Each row below holds a small network's activations on one input, seen along a few directions.
In each table, some parts of the input vary, and every possible input appears once, in random order.
Descriptions start from the smaller parts, as in this example, which fits no table here: one of 4 places along a line, together with either a single point or one of 11 places along a line or (one of 3 separate values, together with one of 8 places around a ring).
Shared parts are said once, and a part with two or three values counts as separate values.

Other details of the inputs shift rows strongly along two fixed directions, in all tables alike. That doesn't count.

A family of inputs:
x1: [  26,  -92,    2,  -50,    1,  -54,  -20,   36,  -16,  -89, -141,   79]
x2: [  50,  -60,  -32,  -58,  -30,  -53,   -9,   49,  -20,  -81, -151,   85]
x3: [  39,  -98,   -7,   -5,   30,  -80,   47,   87,   51,  -29, -156,   13]
x4: [  54,  -59,  -51,   23,    7,  -85,   53,   60,   29,  -49, -164,   42]
x5: [-512,  245, -791, -302,  414,  426,  220,  191, -601, -536,  904, -954]
x6: [  28, -108,   16,  -46,    2,  -69,  -26,   40,   -6,  -86, -135,   55]
x7: [  24, -122,    0,  -21,    9,  -82,  -11,   62,   10,  -55, -137,   38]
x8: [  22, -107,    1,  -11,   45,  -84,   11,   60,   21,  -31, -159,   20]
x9: [ 177,    7,  -49, -190, -109, -315,  164, -284,   22,   10,   68,   64]
x10: [-49, -96, 123,  22, -50, -17,  51,  13, -93,  28, -86,  15]
x11: [  69, -103,  -25,    9,   32,  -72,   41,   73,   32,  -28, -156,   18]
x12: [  -3,  -77,   97,   52,  -24,   -8,  104,   25,  -70,   57, -106,   -6]
x13: [  53,  -63,  -43,  -22,   -9,  -55,   31,   53,   -6,  -72, -140,   99]
x14: [ -19,  -55,   64,   27,  -76,   19,  102,    3,  -85,   35, -104,   45]
x15: [ -49,  -80,  126,   33,  -13,  -19,   74,   11,  -82,   54, -108,   -5]
x16: [ -18,  -35,   73,   66,  -50,  -18,  113,    9,  -76,   35, -113,   18]
x17: [  20,  581,   65,  303,   58,  456, -656, -109,  552,  366,  599,  102]
x18: [ -47,  -81,  139,   -1,  -60,    0,   38,  -13, -110,   -3,  -85,   30]
x19: [ -32,  -73,  116,   38,  -26,  -15,  109,   41,  -51,   55, -105,  -11]
x20: [  92,   33,   70, -140, -168, -252,  224, -325,  -77,   92,  113,   40]
x21: [ -49,  -66,  126,   -5,  -61,   15,   44,  -18, -121,   -5,  -91,   55]
x22: [ 124,  510,  -20,  276,   74,  362, -703,  -66,  696,  332,  455,  157]
Description of these inputs: one of 2 separate values, together with either a single point or one of 10 places around a ring.
Changing only the choice among 2 separate values turns x18 into x6. The same change can be made to x10. Which row results?
> x7

A family of inputs:
x23: [-166,  109, -352, -154,  192,   61,  117,  -16, -201, -212,  432, -415]
x24: [ -1,   3,  19,  23, -37,  14,  -1,  16, -33,  -3, -73,  61]
x25: [ 41, -35,  -5,  10,  19, -64,  26,  23,  64,  13, -65,  11]
x26: [-18, -25,  81,  40, -14,  -6,  49,   7, -11,  60, -42,   0]
x27: [-19,   7,  54,  34, -49,  33,  10,  13, -56,   8, -61,  58]
x28: [ 18,  -1,  -9,  25, -33,  -9,  24,   9,   8,   0, -72,  50]
x29: [-18,   6,  53,  46, -56,  28,  44,   3, -37,  26, -53,  42]
x30: [  69,  -10,    1,  -38,  -15, -136,   31,  -89,   38,    3,    0,   28]
x31: [ 18,   1,  -8,  12, -25,  -5,  -9,  20, -11, -18, -80,  67]
x32: [  24,   -5,   57,  -17,  -34,  -94,   47, -105,  -11,   38,   11,   20]
x33: [ 38, -27,  -1,  32,  -9, -31,  51,   9,  25,  43, -52,  22]
x34: [-22, -29,  98,  28,  -6,  -7,  29,  13, -13,  54, -48, -10]
x35: [  6,  -4,  56,  44, -40,  27,  60,  -1, -28,  47, -48,  24]
x36: [ 34,   7,  35, -66, -85, -51,  35, -97, -28,  22,  12,  60]
x37: [ 14, -24,  13, -13, -10,   1, -35,  19, -10, -34, -76,  69]
x38: [ 25, -10,  22,  34, -27,   7,  49,   1,  -4,  36, -60,  27]
x39: [  0, -30,  47,  30,  -2, -25,  38,   8,  14,  49, -54,   2]
x40: [-215,   59, -313, -129,  190,  177,   44,   91, -226, -241,  352, -366]
x41: [ -4, -34,  63,  17,   7, -26,  19,  14,  11,  43, -60,  -8]
x42: [ 60, -29, -27,  21,   1, -52,  46,  20,  53,  23, -56,  27]
x43: [ 19, -33,  21,  21,   9, -44,  31,  12,  36,  33, -61,   6]
x44: [ -9, -58,  65,  11,  -7, -18, -21,  16,  -1,  19, -57,   0]
x45: [  0, -19,  60,  52, -33,   8,  70,   3, -21,  69, -33,  16]
x46: [ -4, -22,  39,  -2, -21,  20, -27,  15, -32, -18, -68,  63]
x47: [ 37, -25, -13, -25,   1, -20, -40,  31,  19, -54, -80,  75]
x48: [  0,   1,  18,  36, -44,  10,  33,   5, -13,  15, -65,  45]
x49: [ 109,  665,  -13,  336,   92,  440, -813, -110,  785,  395,  635,  130]
x50: [-26, -53,  99,  22, -20,   0, -11,  15, -26,  30, -44,  -3]
x51: [ 54,   5,   6, -77, -76, -71,  26, -93,  -7,   8,   6,  65]
x52: [ 19, -24,  25,  42, -20, -12,  59,   5,   3,  58, -45,  18]
x53: [ 27, -54,  -3, -30,   6, -28, -47,  24,  30, -50, -69,  64]
x54: [  5, -52,  24, -17,  -5,  -7, -42,  12,   1, -30, -64,  59]
x55: [  8, -60,  38,   2,   4, -36, -28,  19,  21,   3, -65,   4]
x56: [-30, -45,  85,   5, -29,  29, -24,   8, -46,  -4, -44,  50]
x57: [  14,   12,   71,  -54,  -96,  -30,   46, -101,  -52,   32,   23,   57]
x58: [ 41,  -1, -34,   0, -15, -26, -14,  32,  17, -39, -84,  72]
x59: [ 67, -14, -30,  12,  -6, -34,  35,  17,  45,   0, -69,  37]
x60: [ 78,   2, -22, -88, -66, -94,  18, -82,  20, -11,   2,  70]
x61: [  8, -57,  31,  -7,   2, -23, -39,  15,  11, -18, -65,  32]
x62: [ 36, -39,  11,  -3,  27, -64,   6,  28,  61,   8, -73,   1]
x63: [-26, -50,  92,  14, -22,  13, -21,  11, -35,   8, -45,  24]
x64: [ 30, -62,  12, -10,  14, -56, -33,  29,  49, -16, -70,  10]
x65: [-22, -17,  74,  10, -34,  38, -17,  13, -56,  -7, -56,  60]
x66: [ 44, -12,  -5,  24, -16, -12,  41,   6,  18,  21, -66,  31]
x67: [ 30, -58,   5, -19,  13, -43, -44,  27,  40, -38, -70,  38]
x68: [ 13, -37,  37,   8,  17, -44,  11,  18,  34,  27, -68,  -4]
x69: [-195,  119, -268, -123,  162,   99,  124,  -29, -229, -171,  439, -400]
x70: [-211,   55, -306, -119,  197,  160,   46,   93, -215, -228,  350, -391]
Changing only one part turns x61 into x67. The same change can be made to x37. Which row results?
> x47
Changing only one part turns x23 into x30. The same change can be made to x51. Which row results?
> x60
What is each input in this table made of?
> one of 4 places along a line, together with either one of 2 separate values or one of 10 places around a ring
Which other rows does x36 become when the choice among 2 separate values takes its other values? List them by row number.
> x32
Which other rows does x49 become when the place on the line of 4 takes its other values? List them by row number.
> x28, x29, x48
List by row number the other rows that have the place on the line of 4 in common with x50.
> x26, x27, x29, x34, x35, x45, x56, x57, x63, x65, x69
Start at x38 and move only the place on the ring of 10, one step at a time. The first step leads to x48. Which rows follow, in order?
> x24, x46, x40, x70, x44, x41, x39, x52

A family of inputs:
x71: [  -3, -359,  -87, -202,   -3,  -46,  271,  195, -396, -318, -427,   35]
x72: [ 233,  317,  516,  416, -231,  128, -274, -178,  542,  585,   62,  418]
x73: [-273, -152,   53,  -74,   10,   33,  165,  106, -418, -143,  -15, -179]
x74: [ 193, -311,  369,   52, -309, -349,  306, -101,   54,  280, -633,  319]
x75: [ 104,  295,  527,  421, -150,  192, -459, -238,  421,  540,  -48,  416]
x76: [ 239, -208,  265,   25,  -76, -275,   77,  -30,  232,  193, -352,  193]
x77: [ 207, -267,  421,   -3, -312, -338,  332,  -70,   86,  247, -644,  307]
x78: [-266,  -63,  -58,   -3,   62,   67,  289,    3, -491, -132,   48, -317]
x79: [ 104,  408,  246,  430, -104,  271, -350, -176,  474,  528,  392,  186]
x80: [-306,  221, -289,   -2,  176,  495, -318,  127,  -79, -190,  626, -401]
x81: [ 182, -118,   34, -415, -284, -500,  392, -402, -268, -175,  -89,  178]
x82: [ 291,   97,  291,  270,  -53,  -56, -426, -143,  654,  495,  -20,  317]
x83: [ 188, -166,  115,    9,   11, -290,   62,   62,  164,  -23, -335,  115]
x84: [ -37, -277, -196, -219,   18,   -2,  231,  241, -431, -360, -273, -130]
x85: [ -68,  -23, -452, -515,  -43, -299,  441, -334, -523, -405,  413, -316]
x86: [ 149, -163,   65,   40, -115, -123,  -82,  110,  137,   17, -489,  394]
x87: [-166, -111, -540, -176,  254,  -81,  278,  236, -330, -516,   29, -447]
x88: [ -98,  472,  -62,  244,  122,  392, -171,  -71,  216,  284,  699, -174]
x89: [  22, -319,  632,   53, -266, -228,  110,   -2, -137,  186, -679,  487]
x90: [  -6, -311, -209, -107,   98, -263,  328,  152, -229, -364, -426,  -36]
x91: [ 161,  494,   -8,  300,  127,  236, -693,    7,  771,  202,  275,  198]
x92: [ -74,  -15, -444, -535,  -14, -283,  454, -338, -514, -414,  411, -306]
x93: [-199,  389, -313,  123,  158,  365,   30,    8,  -74,   48,  778, -509]
x94: [ 195,  408,   28,  309,  175,  165, -679,  -85,  785,  329,  379,  131]
x95: [-349,  -36, -180, -144,  149,  106,  445,   77, -639, -314,  143, -528]
x96: [  12,  111,  -98,  -13,  123,  295, -273,  126,   72,  -58,  112,   49]
x97: [  68,   78,  440,  246, -146,  254, -534,  -48,  396,  295,  -73,  483]
x98: [ -23,  240,  230,  283,  -61,  409, -675,  -49,  436,  257,  266,  247]
x99: [-129,  166, -113,  116,   64,  197,  187,  -31, -108,   78,  407, -252]
x100: [ 214, -231,  241,   32,  -29, -270,   80,  -47,  209,  230, -343,  241]
x101: [  61, -419,  505,   23, -308, -131,   73,   42,  -95,   -7, -680,  456]
x102: [ 212, -325,  228,    6, -197, -284,   64,  121,   59,   35, -792,  570]
x103: [-192, -110, -529, -202,  320,  -49,  307,  231, -330, -506,   39, -388]
x104: [-220, -332,  165, -139,  -65, -119,  353,  115, -526, -178, -323,  -60]
x105: [-402, -100, -145, -240,  133,   97,  332,  200, -606, -366,  160, -482]
x106: [ 172, -144,   69,   44, -160, -150, -100,  136,  127,   21, -494,  357]
x107: [-210,  383, -384,  -41,  260,  336,  -36,    2,  102,   66,  718, -505]
x108: [ -24,  391, -320,   95,  377,  232, -409,   51,  414,   27,  636, -280]
x109: [-114, -216,  261,   20,  -77, -109,  357,  -37, -426,    1, -373,   49]
x110: [-261, -224, -124, -120,   51,  177,  125,  126, -385, -314,   22, -191]
x111: [  40, -319,  577,   63, -317, -251,  111,   19, -179,  150, -665,  383]
x112: [ 384, -180,  319, -250, -487, -623,  207, -487,  -50,   94, -392,  534]
x113: [  15, -267,   70, -100, -119, -237,  450,  -30, -162,   50, -363,  -29]
x114: [  31, -377, -152, -116,   85, -363,  355,  119, -226, -261, -332, -135]
x115: [-131,  328, -385,  -83,  271,  504, -329,  204,   32, -228,  569, -345]
x116: [-122, -176, -474, -210,  268, -164,  326,  200, -322, -421,  128, -544]
x117: [ 251,  207,  180,  293, -133,  104, -630,    6,  649,  346, -170,  551]
x118: [ 241,  278,  144,  257,   42,   93, -537, -110,  689,  458,  282,  116]
x119: [  69, -302, -104,  -25,   10, -287,  226,  124, -111, -248, -486,   94]
x120: [-146,  283, -433,  -38,  270,  492, -357,  176,    7, -196,  576, -335]
x121: [  86,  563, -218, -189,    4,   66, -335, -487,  280,   97,  858,    5]
x122: [ 171, -119,  273,   59, -246, -212,  147,  -84,  156,  298, -372,  177]
x123: [-196, -102, -513, -270,  185,   40,  264,  313, -381, -492,   30, -357]
x124: [  25,  305, -192,  102,  264,  218, -368,  -44,  441,  209,  576, -238]
x125: [-305,  407, -242,  100,  218,  419, -139,  -13, -170,  -16,  659, -523]
Changing only one part turns x85 into x112. The same change can be made to x120. Which row results?
> x84
What is each input in this table made of?
> one of 5 places around a ring, together with either a single point or one of 10 places around a ring
Which other rows does x119 become when the place on the ring of 5 takes its other values? List them by row number.
> x87, x90, x91, x103
